Each row below holds a small network's activations on one input, seen along a few directions.
Each table varies a few parts of the input and shows all the possible inputs, shuffled.
A made-up example of a description, with smaller parts first: one of 6 places along a line, together with either a single point or one of 9 places around a ring or (one of 3 separate values, together with one of 5 places around a ring).
Shared parts are said once, and a part with two or three values counts as separate values.
In the rows, 128 means zero.

Other details of the inputs shift rows strongly along two fixed directions, in all tables alike. That doesn't count.
To show where, the next rows are all for the same input, with only those details redrawn:
[174 124 143 173 118 104 104  50  72 142 134 141 124 151]
[161 170  82  68 132 123 159 160 152 145 125  90 194  95]
[129  98  69  32 162 162 113 200 177 183 119  64 144  94]
[178 173 115 131 115 100 149  94 106 131 131 123 178 122]
[166 149 108 113 126 115 135 113 118 145 129 111 163 119]
[142  49 128 136 148 144  57  92  98 181 127 115  74 150]
[141 121  76  50 151 147 127 181 165 170 121  76 158  97]

Rows:
r1: [103  40 149 154 142 142  75 133 119 144 122 145  61 149]
r2: [125 166 109  66 132 145 174 174 180 111 126 109 172 101]
r3: [131 129 167 188 111 111 123  79  77 121 134 164 118 157]
r4: [122  70 164 169 129 140  90 102  92 141 127 155  77 155]
r5: [ 93  60 141 152 129 163  75 108 124 140 137 121  57 151]
r6: [ 94  58 156 145 146 135  76 128 112 156 124 145  55 153]
r7: [148 160 141 179 112 120 144  80  99 103 127 156 138 138]
r8: [ 84  98  82  44 154 186 130 214 196 159 116  80 136 102]
r9: [176 152 129 170 112  80 128  66  89 117 131 143 152 139]
r10: [ 95  58 144 142 143 150  76 114 125 152 122 138  56 155]
r11: [104 171  92  88 123 136 167 180 184 105 125 109 183  98]
r12: [ 96  60 165 138 152 146  75 119 109 153 133 137  60 158]
r13: [105 119  95  73 148 151 140 216 173 138 123  89 124  96]
r14: [160 230 152 155 111  81 192 106 104  77 136 160 187 120]
r15: [125 144 109 131 130 128 145 145 150 107 119 130 143 117]
r16: [157 218 135 173 103  73 191 115 109  72 127 164 192 117]
r17: [121 150 131 130 113 117 155 146 129 114 135 122 142 124]
r18: [125 135 157 187 105 130 118  62  92 112 137 158 120 153]
r19: [116 146 115 130 119 125 151 137 149 108 123 129 155 125]
r20: [164 213 146 164  81  82 201 108 107  72 138 152 187 121]
r21: [ 96  60 153 135 149 160  76 104 122 148 131 131  61 159]
r22: [163 223 160 151  98  82 199 101 107  74 138 163 194 124]
r23: [110 153 128 135 119 113 144 149 137 107 131 138 153 120]
r24: [126 101  71  27 166 145 113 206 184 178 115  72 132  90]
r25: [145 161 130 146  98 121 167 112 131  93 132 132 150 126]
r26: [143 122 157 183 106 130 126  67  95 111 128 162 117 152]
r27: [145 237 150 160  90  70 193 107 108  77 137 168 194 119]
r28: [ 95 115  89  67 136 165 142 196 187 137 125  80 133 106]
r29: [127  94  66  32 156 157 114 205 183 173 124  52 130  94]
r30: [121  80 157 175 140 137  86 104  88 142 125 152  71 151]
r31: [150  84 122 129 141 134  84  99 105 169 128 114 104 139]
r32: [148 220 142 171  90  69 197 109 109  73 132 163 203 125]
r33: [110  70 130 142 133 149 100 127 140 129 120 136  90 141]
r34: [124 165 100  74 126 134 175 183 182 114 117 117 168  97]
r35: [112 163 124 119 119 125 147 135 148 111 128 135 145 119]
r36: [136 131 164 186 125  97 117  92  85 115 126 172  95 146]
r37: [103  80 161 175 120 134  85 102  96 132 142 139  67 155]
r38: [ 89 125 103  67 143 161 134 208 170 147 126  99 145 101]
r39: [139  54 141 125 157 138  55  89 102 173 132 113  65 152]
r40: [102  87 165 160 135 149  80  78 107 130 139 146  72 160]
r41: [129 107 137 168 123 136 113  99 113 117 130 133  87 142]
r42: [124 185 153 134 117 108 157 119 118 100 142 145 160 126]
r43: [145 154 164 171 107  91 147  99  98 103 128 173 129 139]
r44: [104 126  89  66 155 154 138 202 187 138 112 103 127  97]
r45: [122 174 100  71 144 144 168 178 176 113 124 106 166  97]
- Changing only one part turns r12 into r3. The same change can be made to r2. Which row results? => r26
- Changing only one part turns r42 into r38. The same change can be made to r14. Which row results? => r30
- Describe the family of inputs behind these rows. => one of 5 separate values, together with either a single point or (one of 2 separate values, together with one of 4 places along a line)
- Which other rows does r12 become when the choice among 2 separate values takes its other values? List them by row number. => r21
